A small network was shown many inputs. Here are its activations along a few directions, one row for each input.
Each table varies a few parts of the input and shows all the possible inputs, shuffled.
Descriptions start from the smaller parts, as in this example, which fits no table here: one of 5 places around a ring, together with either a single point or one of 9 places around a ring or (one of 3 separate values, together with one of 4 places along a line).
Shared parts are said once, and a part with two or three values counts as separate values.

Other details of the inputs vary at random and push rows far along two fixed directions, the same in every table; ignore that.

Rows:
r1: [ 21   2  17  10 -25   4 -18 -35 -22 -18  -1 -11]
r2: [ 23 -34  -6  -1 -31  19  -5 -25 -32   3  37 -33]
r3: [-30 -22 -11  10  19 -30  25  21  19  19  -3 -10]
r4: [ -7 -12 -13 -13  41 -33  -4   8  14  14  -6  -4]
r5: [-10  -7  -5 -14  39 -29  -5   7  21  15  -7  -1]
r6: [ 31  48  24  -7 -32  47 -12  -6  -9 -23   6  26]
r7: [ -5   3   2 -11  36 -26  -7  12  25  17 -15   4]
r8: [ 30  -9   1   2 -30  25   2 -31 -25   0  20 -23]
r9: [-36   2 -13   4  18  -9  14  27  21   5 -23  19]
r10: [ -1  11 -19 -24  31  16   3  22  25  21 -11  19]
r11: [ -1  38  30  22 -46  24  -1  -1 -11 -42  -5  28]
r12: [-11   0 -11 -12  39 -22 -12  13  17  12 -15   3]
r13: [ -5 -42   3  26 -43 -11  12 -20 -37 -17  28 -28]
r14: [ 28 118  33 -14  -3  60 -16  33  28 -22 -37  76]
r15: [-15 -18 -13 -17  34 -25 -10   6  15  18 -15  -2]
r16: [-10 -31   3  26 -44   0   4 -16 -32 -18  21 -23]
r17: [ -4 -18   7  30 -41   2  13 -26 -29 -17   9 -21]
r18: [  3 -31 -30 -19  37 -12  17  11  11  33  18 -19]
Each input here is: one of 3 separate values, together with either a single point or one of 5 places along a line.
Question: Changing only the choice among 3 separate values turns r12 into r16. The same change can be made to r15. Which row results?
Answer: r9
Question: Start at r14 and move only the place on the line of 5, one step at a time. The first step leads to r6. Which rows follow, in order?
Answer: r18, r2, r10
Question: Change only the choice among 3 separate values in r13. List by row number the other rows that result.
Answer: r4, r18

Rows:
r19: [  7   9  12  30 -51  30   1 -28 -19 -33  -8  10]
r20: [-28  26 -24  -4  39 -16  18  28  32   0 -44  32]
r21: [ -2 -81 -22 -22  19 -28  -1  -9 -10  18  46 -41]
r22: [ -4  28 -27  -3  48   8   1  27  38  27 -39  23]
r23: [ -6  31 -22  -9  54 -14  -7  29  21  19 -35  30]
r24: [ 32  20  14  -4 -30  24 -23 -36 -33 -30   9  15]
r25: [ 44  29  13  22 -35  30   1 -16 -32 -19  10  -3]
r26: [ -3  31  -4 -35  48 -12   0  19  46  20 -28  24]
r27: [ 22  35  36  25 -43  17   4 -18 -17 -24  19  -7]
r28: [ -4  32 -27 -14  47  -7  -2  32  28  18 -40  22]
r29: [-24 -64 -10   4   7 -33  13 -21  -8  33  19 -63]
r30: [ 16 -60 -10 -10  18 -31  31 -24  -1  38  44 -56]
r31: [ -1 -70 -10 -21  15 -24  12 -30  -5  37  22 -56]
r32: [ -2  31 -26 -31  54  -1   3  17  35  12 -30  27]
r33: [-35  18 -16 -14  29 -11  15  47  36   4 -30  38]
r34: [-15  34 -19   9  47 -10  42  32  33   5 -28  29]
r35: [ -4   3  23  11 -57  32   0  -6 -28 -33  -1  12]
r36: [ 22  12  20   3 -47  23 -30  -2 -36 -19  13  15]
r37: [-24 -75  -7   9   2 -59  17 -19 -12  23  19 -40]
r38: [-26  33 -26   4  47   5   7  21  42  16 -32  21]
r39: [-23  28 -11  -1  36  -5  39  51  37   9 -14  36]
r40: [  3  11  16  21 -47  27   3 -26 -32 -37 -15   6]
r41: [-27  37 -21  -2  53 -17  -2  24  25   8 -28  29]
r42: [-37  17 -11  -9  35 -18  10  45  29   5 -25  47]
r43: [ -2  25   4 -28  61 -18  -9  22  45   7 -21  27]
r44: [-10  19 -12 -16  49  -8 -14  53  32  10 -19  31]
r45: [-20 -79 -26  16  14 -48  17 -17 -16   2  18 -43]
r46: [ -3 -70 -11  -3   8 -30   7 -16 -12  43  12 -61]
r47: [ 32  15  32  -2 -42  35 -17 -36  -6 -15   8   3]
r48: [  0   1  19  19 -61  35  -1  -8 -16 -29   6  16]
r49: [ 23  35  13  29 -36  27   7 -21 -28 -30  17  -5]
r50: [  6  24  14  18 -40  34 -12 -28 -32 -31  -5  -5]
r51: [  1   1  27  16 -50  14 -13  -1 -25 -50  11  19]
r52: [ 15  27  21  18 -47  32   4  -2 -25 -26  31   2]
r53: [-26 -70 -29  -5  -1 -30   9  -2 -12  26  36 -51]
r54: [-19 -68  -7   9  15 -53  -1 -16  -5  16  32 -57]
r55: [ -2  27 -19  -6  60 -13 -11  34  28   6 -33  25]
r56: [  1  17  21  10 -48  20 -24  -8 -32 -30  20  13]
r57: [ -5  30   1 -30  55 -19  -5  17  39  20 -22  33]
r58: [  0 -71 -32 -17  21 -15  15 -33 -16  31  20 -54]
r59: [  3  14  17  16 -55  42 -16 -10 -16 -22  17   5]
r60: [ 46  29  14   4 -29  36   6 -30 -26 -26  20   2]
r61: [-22 -63 -10   6  10 -53   3 -21 -12  30  30 -52]
r62: [ 32  15  38  12 -37   8 -34 -14 -22 -30   3   0]
r63: [-26  37  -4 -10  40 -21   0  29  43  15 -31  17]
r64: [ -1  16  20   8 -50  39 -15  -8 -29 -26  10   1]
r65: [-11  25 -20 -24  37  -2  -5  50  32  22 -26  28]
r66: [ 31  19  30   5 -49  13 -25 -17 -22 -16  -3  -3]
r67: [ 14 -59 -11   7  12 -37  26 -10  -8  44  34 -61]
r68: [ 36  22  20  11 -46  35  -1   3 -28 -15  25   3]
r69: [  3  33 -14 -29  51   9  24  39  39  21   0  31]
r70: [-24 -75 -29  12   9 -48  20 -22 -23  15  17 -37]
r71: [  1 -72 -15   5   4 -28   6 -18   1  47  19 -57]
r72: [  4 -73 -36  -9  17 -12  14 -35  -3  34  27 -49]
r73: [ 12  22  17  23 -32  15 -26 -22 -29 -48   7   2]
r74: [ 19  22  38  28 -49  10  19 -17 -17 -30   9   4]
r75: [  4  13  24  13 -42  20 -28  -3 -26 -43  22   8]
r76: [-12  21 -19 -13  37  13  -1  46  42  31 -25  29]
r77: [  9  21  32  23 -50  26 -17 -26  -8 -20   5  -3]
r78: [-14  21 -15 -39  48  16   5  33  36  21 -22  30]
r79: [-27 -76  -7   7   0 -39  27 -20  -8  26   8 -52]
r80: [  6   8  34  26 -57  19  -2 -25  -8 -26  -6   7]
r81: [ -3 -76 -29 -30   6 -21   8 -12 -10  31  40 -44]
r82: [ 11  26   9  16 -44  22 -17 -25 -29 -35   1  -2]
r83: [-15  23 -15 -21  41  11   0  48  29  27 -32  25]
r84: [-11  23 -14 -37  50  -3  -5  34  31  17 -11  42]
r85: [ 29 116  28 -13  13  50 -35  17  22 -58 -45  87]
r86: [  8   8  42  22 -45  -2 -14 -17 -18 -47  -1   9]
r87: [  7  13  34  15 -57   4  -5 -20 -18 -34  -8   6]
r88: [ -2 -70 -33   1  14 -20  10 -19 -22  37  10 -59]
r89: [ 29  20  35  10 -42   7 -31 -19 -29 -16   1   6]
r90: [-10  20 -18 -31  44  19   4  32  48  24 -15  35]
Question: Describe the family of inputs behind these rows.
Answer: one of 3 separate values, together with one of 4 places along a line, together with either a single point or one of 5 places along a line
Question: Start at r72 and move only the place on the line of 4, one step at a time. The first step leads to r22. Which rows follow, in order?
Answer: r38, r19
Question: Start at r55 and move only the place on the line of 5, one step at a time. The first step leads to r23. Which rows follow, in order?
Answer: r28, r88, r22
Question: Which other rows agree with r68 in the choice among 3 separate values and the place on the line of 4? List them by row number.
Answer: r36, r44, r65, r76, r83
Question: Which other rows agree with r70 in the choice among 3 separate values and the place on the line of 4? List them by row number.
Answer: r19, r20, r34, r40, r45
Question: Change only the choice among 3 separate values in r24. List by row number the other rows that result.
Answer: r57, r84
Question: Change only the place on the line of 4 in r39. List by row number the other rows that result.
Answer: r52, r68, r69
